Each row below holds a small network's activations on one input, seen along a few directions.
In each table, some parts of the input vary, and every possible input appears once, in random order.
Descriptions start from the smaller parts, as in this example, which fits no table here: one of 4 places along a line, together with either a single point or one of 9 places around a ring or (one of 2 separate values, together with one of 8 places around a ring).
Shared parts are said once, and a part with two or three values counts as separate values.
In the rows, 128 means zero.

Rows:
row 1: 150	171	96	88	96	184	216	220	214	99	154
row 2: 120	103	112	136	189	165	103	171	71	183	96
row 3: 93	83	97	137	189	163	110	154	81	130	77
row 4: 117	167	141	101	85	82	101	75	152	57	136
row 5: 159	136	147	118	79	73	94	109	130	54	101
row 6: 113	98	30	161	156	111	95	139	107	123	104
row 7: 124	180	161	136	69	101	99	72	168	99	165
row 8: 175	173	168	139	60	102	100	102	124	121	163
row 9: 60	91	65	121	163	125	173	115	126	155	115
row 10: 176	122	224	109	120	120	93	137	105	109	100
row 11: 105	125	189	87	97	73	168	93	149	80	136
row 12: 114	130	199	89	129	131	105	86	133	58	123
row 13: 174	137	226	118	118	141	101	111	114	124	146
row 14: 145	141	46	180	143	139	104	128	101	191	160
row 15: 80	135	22	150	168	117	107	102	129	124	127
row 16: 116	138	208	117	87	89	163	89	168	124	168
row 17: 94	152	39	184	153	138	109	98	144	167	152
row 18: 165	206	53	114	97	181	152	197	216	69	152
row 19: 150	97	195	102	92	61	162	127	127	80	99
row 20: 181	154	165	130	68	80	89	128	116	102	118
row 21: 134	94	88	142	144	144	166	137	107	230	147
row 22: 156	179	112	98	135	235	160	214	195	70	140
row 23: 63	114	87	130	200	174	121	115	99	127	102
row 24: 78	131	102	159	192	189	121	112	117	167	129
row 25: 152	105	205	103	123	118	99	120	113	59	86
row 26: 96	58	75	131	154	116	162	152	106	157	89
row 27: 174	127	214	117	78	90	162	117	130	151	162
row 28: 77	110	81	149	153	143	171	110	144	200	142
row 29: 137	118	46	168	148	118	90	158	91	174	125
row 30: 123	74	89	132	146	123	155	169	96	213	109
row 31: 130	121	110	149	188	184	115	141	81	196	133
row 32: 174	112	212	110	82	68	155	144	119	133	114
row 33: 121	142	218	120	121	145	102	83	151	97	154
Q: The inputs of row 7 and row 33 match in every part but one. If row 8 is changed in the same way as row 7 into row 33, which row does it become?
A: row 13
Q: Describe the family of inputs behind these rows.
A: one of 3 separate values, together with either a single point or (one of 2 separate values, together with one of 5 places around a ring)
Q: Change only the choice among 2 separate values in row 31. List by row number the other rows that result.
A: row 13
Q: Change only the choice among 3 separate values in row 14. List by row number the other rows that result.
A: row 21, row 31

Rows:
row 34: 150	135	141	122	109	126	144	141	138	138	142
row 35: 119	103	132	129	140	117	120	118	102	139	113
row 36: 134	150	128	134	106	111	122	113	140	119	143
row 37: 137	131	143	116	118	136	147	143	140	126	134
row 38: 125	141	125	124	119	122	121	118	143	100	129
row 39: 141	132	147	116	129	148	135	149	135	114	122
row 40: 128	142	130	125	124	132	113	120	137	95	129
row 41: 129	109	135	140	126	108	117	112	105	159	127
row 42: 120	109	139	130	148	124	110	121	99	137	111
row 43: 118	108	136	133	139	114	126	111	105	147	121
row 44: 121	145	128	126	116	119	125	113	147	110	137
row 45: 137	130	143	119	125	137	144	149	140	117	125
row 46: 104	129	36	149	166	170	138	156	131	163	131
Q: Describe the family of inputs behind these rows.
A: either a single point or (one of 3 separate values, together with one of 4 places along a line)
Q: Change only the choice among 3 separate values in row 38. List by row number the other rows that result.
A: row 35, row 45
Q: Start at row 34 and move only the place on the line of 4, one step at a time. The first step leads to row 37. Which rows follow, in order?
A: row 45, row 39

Rows:
row 47: 163	105	222	114	95	86	127	115	100	144	123
row 48: 102	124	48	170	141	120	136	116	123	202	151
row 49: 145	98	217	94	129	128	134	145	108	102	93
row 50: 168	144	188	116	65	90	156	117	148	141	163
row 51: 92	133	36	138	192	195	126	162	127	132	114
row 52: 121	174	197	117	71	54	58	29	149	7	133
row 53: 100	81	77	168	172	118	111	110	75	204	116
row 54: 154	146	176	95	119	165	146	169	161	75	122
row 55: 86	80	74	141	207	159	115	139	77	161	90
row 56: 172	168	155	104	71	133	161	155	187	90	157
row 57: 105	155	19	151	147	161	139	152	154	150	145
Q: Describe the family of inputs behind these rows.
A: either a single point or (one of 2 separate values, together with one of 5 places around a ring)
Q: Change only the choice among 2 separate values in row 57. List by row number the other rows that result.
A: row 56

Rows:
row 58: 122	109	129	126	133	109	130	123	113	129	117
row 59: 126	124	126	120	123	116	139	127	125	138	127
row 60: 115	98	132	134	141	112	123	118	103	142	111
row 61: 156	156	134	124	94	127	129	135	157	106	149
row 62: 136	132	130	130	126	133	130	129	117	146	137
row 63: 120	130	154	116	122	113	125	101	134	95	125
row 64: 115	96	132	140	145	121	129	119	106	158	116
row 65: 146	142	147	112	110	143	156	159	160	107	131
row 66: 120	110	128	134	140	126	140	129	117	164	131
row 67: 139	138	161	107	124	144	122	139	135	92	122
row 68: 157	150	148	116	111	148	139	158	151	103	131
row 69: 136	133	127	125	124	122	120	127	118	136	127
row 70: 124	108	133	139	140	117	104	118	98	141	111
row 71: 132	118	130	132	133	114	112	124	107	126	117
row 72: 88	128	15	149	177	176	144	156	138	160	129
row 73: 124	124	128	125	125	127	148	129	124	149	136
row 74: 147	149	135	119	93	121	147	135	165	110	148
row 75: 132	119	131	139	142	132	122	130	110	161	132
row 76: 130	138	154	122	122	118	106	102	127	93	126
row 77: 128	130	160	103	124	139	138	138	143	95	121
row 78: 133	155	144	134	100	106	106	100	142	102	141
row 79: 120	145	142	128	99	100	124	99	150	106	142
row 80: 98	135	16	154	178	182	127	157	132	156	128
row 81: 128	105	134	145	146	127	111	120	100	156	117
Q: Describe the family of inputs behind these rows.
A: one of 2 separate values, together with either a single point or one of 5 places around a ring or one of 6 places around a ring
Q: The inputs of row 62 and row 73 match in every part but the choice among 2 separate values. If row 71 is changed in the same way as row 62 into row 73, which row does it become?
A: row 58
Q: Start at row 78 and move only the place on the ring of 5, one step at a time. The first step leads to row 61. Which rows follow, in order?
A: row 68, row 67, row 76
